A small network was trained on invented records. Each row is its activation on one of them, seen along a few directions.
Records have a field called Z. Each example row is followed by its value.
Records without Z are marked absent.
The largest differences between rows may come from other fields.
(in the rows, 500 means zero)
Random noise pushes rows far along 7 fixed directions. That doesn't count. These rows show it; they differ only by the noise:
[384 358 479 384 572 185 403 497 369 475 504 469 685 120 376 443 611 717
 474 339 528]
[589 633 149 173 603 473 209 333 557 594 344 795 755 506 542 514 611 718
 628 584 321]
[311 595 620 669 268 396 584 533 519 513 715 381 463 553 504 528 491 322
 364 463 332]
[422 389 711 613 544 303 419 495 314 366 639 363 433 327 654 494 533 599
 393 491 485]
[373 504 472 435 436 311 319 489 540 496 487 450 680 374 550 483 644 556
 502 525 344]
[537 843 313 662 231 432 545 471 630 407 649 271 518 852 372 311 455 338
 708 492 377]
[514 632 406 463 502 469 510 403 401 566 604 697 491 549 483 532 446 538
 423 471 403]
[539 719 467 574 421 337 264 439 546 328 618 362 562 632 685 319 611 520
 658 545 419]
[354 489 518 522 409 270 662 504 415 478 787 404 512 288 251 455 467 540
 438 134 584]

[303 365 724 599 418 422 538 611 501 549 502 450 520 337 565 557 575 390
 319 545 444]  z8
[469 462 649 579 492 306 351 544 534 318 569 264 530 402 595 345 608 519
 582 455 589]  z3
[360 654 665 701 408 422 678 615 317 728 484 795 494 458 437 461 502 239
 159 516 504]  z4
[639 718 467 620 492 625 505 387 410 493 587 631 324 842 637 520 360 418
 451 692 352]  z6
[468 549 597 745 397 392 455 615 476 469 327 335 550 563 559 330 593 339
 492 740 453]  z5
[449 144 763 560 601 649 636 511 384 431 602 351 240 374 642 762 373 579
 339 517 522]  absent
[454 326 636 585 470 597 532 599 561 426 419 198 424 502 556 571 496 444
 536 571 513]  z9
[254 766 498 616  76 399 603 555 803 524 826 317 586 649 401 438 566 196
 516 285 361]  z1
[530 571 393 530 286 697 563 554 850 406 501 138 480 798 415 485 465 322
 780 499 470]  z2
[456 415 444 368 565 617 634 394 363 676 573 768 410 449 444 780 353 585
 278 468 354]  z7

Which value of Z does each new row have?
[562 773 633 767 468 459 503 513 342 530 535 742 405 709 693 353 488 314
 341 713 458]  z8
[292 438 785 621 443 302 409 617 468 522 516 525 583 273 680 453 678 401
 297 548 475]  z8
[328 285 664 411 533 477 344 494 509 540 486 534 542 298 752 716 611 582
 326 604 323]  z1
[367 117 668 624 484 483 835 673 374 479 430 110 388 257 164 607 361 484
 418 375 640]  z9
[408 318 753 605 502 511 640 602 444 466 574 382 367 364 491 569 450 432
 367 418 608]  z2
[554 494 366 413 523 557 401 419 531 500 410 485 530 602 524 568 477 566
 565 652 337]  z6
[626 416 565 585 676 524 561 494 277 469 448 568 373 442 532 452 437 590
 445 532 667]  z5
[492 514 300 296 490 603 363 520 678 645 183 586 723 531 458 563 606 489
 594 651 370]  z9
[711 729 529 754 480 460 514 404 388 182 815 224 238 803 622 302 371 531
 699 431 611]  z7
[377 282 759 438 616 584 517 538 390 634 488 734 414 278 648 754 494 500
 179 512 486]  z2
